These are the activations of a small network on made-up records, seen along a few directions, one row for each record.
After each row come some of the record's fields: Poran, Gopot, Zadis, Zunaz.
A field that a record lacks is left out.
The largest differences between rows may come from other fields.
Random noise pushes rows far along 4 fixed directions. That doesn't count. These rows show it; they differ only by the noise:
[  78 -110  813  158  409 -253 -136 -129  -31 -418  -57  104   93 -115
  114   59  191 -104 -552  221 -267 -329  -24  114]
[ 314  276  -18   73  -54  -75  400 -170   38  107 -215 -187  193  229
  152   53  -78  126   40   65  224  386   91 -153]
[ 121  -19  458   97  296 -131   -4 -194   45 -295 -141  -40  149  -52
   98  -13  147  -44 -308  179  -96  -83  -18  101]
[-219  214 -114 -142 -149  502 -248  157  378  177  425  -41  226 -552
 -196 -214   34   -5  264  189  176   70    3 -316]
[-260 -316  114   54  195  260 -467  -42   48 -132  422  -72 -193 -234
 -219 -129  274 -215  -90  220 -219  -97 -191  203]
[ -38  237   94   33 -251  204  -30  241   81  336  467   51   25 -167
  -80   67  -93   32   74  132  108  130   76 -442]

[  97 -143 -162  -31 -140   97  183  -81  -15  229  -85   25   36 -217
  232  -37 -103   31  434 -190  280  281  222 -104]	Poran=l4, Gopot=b1, Zadis=s2, Zunaz=u1
[ 492 -144  131   -7  497 -574  497 -371 -220   -8 -632 -481   42  461
  374  -38 -134 -197  158  -50 -162  502  107  274]	Poran=l4, Gopot=b2, Zadis=s1, Zunaz=u2
[ 183  337  473   -6 -606  -82  390  297 -105  481  524  556 -123 -203
  530  277 -452  342  197 -137  426 -334  422 -800]	Poran=l7, Zadis=s2, Zunaz=u2
[-178   37 -541  260   -2  112  -59  159  -68  202   52 -373    2  300
 -417  -71  123 -137   64  101   91  331    6  158]	Poran=l7, Gopot=b1, Zadis=s2, Zunaz=u1
[ 178 -130 -594   67 -119  130   50 -306    4   18  144  -69 -292  317
 -134  136   76   83  194 -206  131  111   56  146]	Poran=l1, Gopot=b1, Zadis=s2, Zunaz=u1
[-134 -328 -175  -71 -114  195 -309   69  153   10  424  -61 -300 -368
   20 -188  -59  -77  335 -147   46   76  -85   74]	Poran=l6, Gopot=b1, Zadis=s1, Zunaz=u2
[-438 -515  -77  -15  277  290 -652  202 -265  -25  321 -166 -273 -391
 -100 -214  254 -280  339   87 -216  -61 -248  289]	Poran=l5, Gopot=b2, Zadis=s2, Zunaz=u1
[-354   96 -569  -77 -149  492 -176  183  374  195  396 -155    1 -367
 -200  -13  104   76  404  122  433    9  121  -99]	Poran=l7, Gopot=b1, Zadis=s1, Zunaz=u1
[  72  259 -113 -194 -208  250  179 -159  258  244  -49   64  447 -318
   87 -245 -130  149  303  115  310  247   34 -245]	Poran=l7, Zadis=s2, Zunaz=u1
[-121   71  240  -84   85  141 -192  302  227 -157   32   37  182 -367
  -26 -116  124 -113  178 -111   90 -290  -11 -155]	Poran=l2, Gopot=b2, Zadis=s1, Zunaz=u1
[ 329   94   15  188  182 -308  252 -467 -253 -287 -458   -7  113  551
  -52   54  125   68 -607   33 -357  232 -278  206]	Poran=l1, Gopot=b2, Zadis=s2, Zunaz=u1
[-139 -335  -52  132  470   17 -360  -14  147 -359 -261 -342  -59 -201
   94 -252  185 -158  111 -115   -4 -194  -34  539]	Poran=l6, Gopot=b1, Zadis=s1, Zunaz=u2
[-109 -284  223  -65 -148   61  140  -78 -265  134  430  -10 -325   15
  209   53 -210  -20  162  -39 -256   -1 -146 -201]	Poran=l3, Zadis=s1, Zunaz=u2
[ 181 -288 -341 -319  206   57  251 -490  -35 -272 -179 -188  222  109
    8 -358   18  219   89    8 -304  551 -467  336]	Poran=l5, Zadis=s1, Zunaz=u1
[ -71 -120  528   72 -277 -147 -181  482 -267  178  913  438 -352   21
  -21  517 -212   42 -357  130 -422 -375  129 -346]	Poran=l5, Zadis=s1, Zunaz=u1
[  22 -107  123  139 -162 -178   78  -28 -374   80  196  135 -207  334
 -114  206   67  -20 -297  127 -127   62  -55 -196]	Poran=l7, Gopot=b2, Zadis=s2, Zunaz=u1
[ 231  -82  427  377  171 -518  288  -77 -656   92 -164  -57 -186  554
   85  333 -111 -180 -418  -25 -473  262 -227   66]	Poran=l3, Gopot=b2, Zadis=s2, Zunaz=u1
[-116 -600 -185  185  154  138 -311  -14   20    1   81   11 -459  -31
  -27  -20  228 -112  305  -23  140 -146 -139  511]	Poran=l2, Zadis=s2, Zunaz=u1
[ 109 -432 -323 -214  188  190  378 -437  277 -248 -269 -277   27 -207
  221 -378  -60    3  572 -187  207  185 -148  346]	Poran=l2, Zadis=s1, Zunaz=u2
[ -45  294 -316   99   45   27   58  180  213   63 -319 -385  224  -43
  -78   53  154    7  145   22  540 -141  114  163]	Poran=l2, Gopot=b2, Zadis=s2, Zunaz=u2
[ -35  701  -47  185  137 -136  182  189  562  -44 -726 -144  639   60
  134  305   41  130  -34   17  403 -194  410  -58]	Poran=l1, Zadis=s1, Zunaz=u2
[-181 -278 -790   98  -32  165 -277 -157  -38  200   49 -274 -221  471
 -408 -123  341 -208  236   82  127  426 -226  533]	Poran=l7, Zadis=s2, Zunaz=u1
[-130 -200  283  226 -263 -112 -229  248 -179  160  694  328 -538   49
  -86  295   27 -123 -164  171 -348 -476  -35   21]	Poran=l3, Zadis=s2, Zunaz=u2
[-455  461 -166 -133 -131  588 -313  466  344  127   98  103  429 -456
 -309 -222  -30  -85   85  125  259 -209  313 -261]	Poran=l4, Zadis=s2, Zunaz=u2
[-102 -501  299  110  220 -317  -12   -9 -177 -117  -77  -68  -77  -89
   97   40  116 -205   99  -88 -149 -146  -92  382]	Poran=l3, Zadis=s2, Zunaz=u2
[ -99 -519 -157   84  166 -140 -195 -315 -144 -237 -159 -172 -355  209
   89  -43   99  -18   99 -180   54   13  -87  569]	Poran=l6, Zadis=s2, Zunaz=u2
[ -85 -482  157 -116  192  117 -151  -62 -314 -147  285   91 -241 -374
  -53 -304   -1  -63  266  -67 -276  -17 -236  -30]	Poran=l2, Gopot=b1, Zadis=s2, Zunaz=u1
[ 212  -19  330 -188  199 -193   74 -156  -10 -148  -67  244  -38   48
  101   -9 -153   75 -391   -3 -402  -83 -207  -44]	Poran=l4, Zadis=s1, Zunaz=u2
[-140 -622 -266  145  404    6 -179  141 -175  -79 -113 -480 -526  135
 -238 -241  378 -266  397  -11 -281  149 -160  630]	Poran=l4, Gopot=b1, Zadis=s1, Zunaz=u1
[-170  118  485  -44   72   36 -383  458  128  200    3  -37  336 -232
 -496 -163  138 -288   69  115 -216   99   64  -51]	Poran=l4, Zadis=s2, Zunaz=u1
[-217  326 -730   98 -249  202   66  241  158  460   88 -343   95  161
 -212   49   -8   63  295 -111  123  519   19 -173]	Poran=l1, Gopot=b1, Zadis=s1, Zunaz=u2
[-153 -146   48  -49  228   42 -318  231  -29  244  288 -145  -14 -310
 -122 -180    8  -49  338 -168  135   15  -50  -70]	Poran=l7, Gopot=b2, Zadis=s2, Zunaz=u2
[-194 -445  -76 -171   88  224 -389  -73  158 -119  375 -159 -360 -260
  -77 -161  -37  -48  229 -176  -68   26 -269  371]	Poran=l6, Zadis=s1, Zunaz=u2
[ 271    2  118 -196  -88 -187  518  -62 -330  335 -260 -379   -8  510
  -37  -78 -160   58  379  -60 -105  701   25 -188]	Poran=l4, Zadis=s1, Zunaz=u1
[-112  168    6  200  -84 -159   35   90 -159  148  -46   28  190  122
 -151  106   11   30 -295  -13 -222  130   27 -185]	Poran=l1, Gopot=b1, Zadis=s2, Zunaz=u2
[  86 -516  182  261  334 -291   -9  -50 -584 -162 -219  -81 -141  590
 -208   45  110 -156 -357   80 -639  365 -429  439]	Poran=l5, Zadis=s2, Zunaz=u1
[ 139  508 -266   -7  -32   30  306  404  113  231 -223 -199  547  -37
  -20   81 -251  -18  295  101  302  395  216 -309]	Poran=l5, Gopot=b1, Zadis=s1, Zunaz=u1

Here are new rows. What are their fields?
[  37  -29  135  349  -14 -208  -19   52 -366  111   70   53 -348  433
   17  449   64   72 -405  -63  -22 -257   10  -42]	Poran=l1, Gopot=b2, Zadis=s2, Zunaz=u2
[  69   50   97 -202   21  167   26 -159  229 -176  156   64  187 -566
  224 -422 -101  152  389   59   75   35   64 -285]	Poran=l7, Gopot=b1, Zadis=s1, Zunaz=u1
[ 398  517 -190  146  -39 -143  255  157  383   22 -632 -207  564  142
  184  183  -62  168   50  108  487  199  378 -100]	Poran=l5, Gopot=b1, Zadis=s1, Zunaz=u1
[-146   15  -25  -93  162  129 -121 -227  334 -371 -593 -219  412 -204
  123 -456   79   34   34   99  106  -87  -99  178]	Poran=l6, Zadis=s1, Zunaz=u2
[-362 -703    2  -38   95  110 -623  -53 -180  -63  371  -41 -550 -122
  -63  -46  182 -177  113 -208  -39 -276 -157  454]	Poran=l6, Zadis=s2, Zunaz=u2
[  76  122 -201   58 -414  207  -54  367  192  523  519  242 -298 -202
   93  178 -187  132  331  -38  436 -360  185 -210]	Poran=l2, Zadis=s2, Zunaz=u2
[  40  103   77  -27  -27 -148  -62   -7   98  -45  -42   75   44 -174
  150   42    6   -4  -19  147 -251  -64  167 -119]	Poran=l4, Gopot=b1, Zadis=s1, Zunaz=u2
[-176 -104  507 -140  161  -56 -167  128   16   -4  163   71  219 -700
   79  -74  -17 -174  181 -100  -52 -218  -14 -227]	Poran=l3, Gopot=b2, Zadis=s2, Zunaz=u2
[ 219   85  160  -56 -231   27  206 -185  -21    9  136   63   16  271
   98  -46 -133  225 -214  160 -109   14   12 -237]	Poran=l7, Zadis=s1, Zunaz=u1
[-179 -143 -300  -68  -35  168   -7   65   50   89   47 -168   12 -211
 -142 -240  -25  110  338  -11  162   68 -124   93]	Poran=l2, Zadis=s2, Zunaz=u2
[ -55 -445 -214 -196 -340  329 -249  -63  -49  135  775   82 -590  -31
   70  -92 -202   57  177 -187  -79  -31 -190  -51]	Poran=l6, Zadis=s1, Zunaz=u2
[ 145   37 -576 -249  160  192  182 -700  353 -359 -514 -384  294  -23
  140 -450  138  135  251  -32  385  291  -33  274]	Poran=l7, Gopot=b2, Zadis=s1, Zunaz=u2
[-214 -297  549  -99  193  -44 -300  313 -190  159  313  159 -180 -235
 -192  145   54 -220   13  164 -390 -317  162  -14]	Poran=l4, Zadis=s2, Zunaz=u1
[-100 -324  120  -35 -135 -182 -171   20 -172  268  516  244 -423 -112
  133  136  -59   14  231 -163  -34 -188  -56    4]	Poran=l3, Zadis=s2, Zunaz=u2
[  -4  163 -259  -42 -346  230  -96   81  105  180  132  -74  158  228
 -207   57  -69   85 -162  172   36  257  -80 -151]	Poran=l5, Zadis=s1, Zunaz=u1
[ 151  228  347   10  226   45   22 -185  369 -334 -490   68  509 -215
  -50  -98   91  -65 -237  225   81 -262   21  174]	Poran=l2, Zadis=s2, Zunaz=u1
[-199 -550  245  230  -37 -158 -290  345 -388  320  727  111 -701  160
 -176  311    0 -108  -43  -92  -95   56  -30 -127]	Poran=l7, Gopot=b1, Zadis=s1, Zunaz=u1
[-111   41  493  -45  112  158 -156   88   50 -391  -75  119  237 -458
   51 -265   93  -96 -203  129 -259 -290 -187 -161]	Poran=l2, Gopot=b2, Zadis=s1, Zunaz=u1
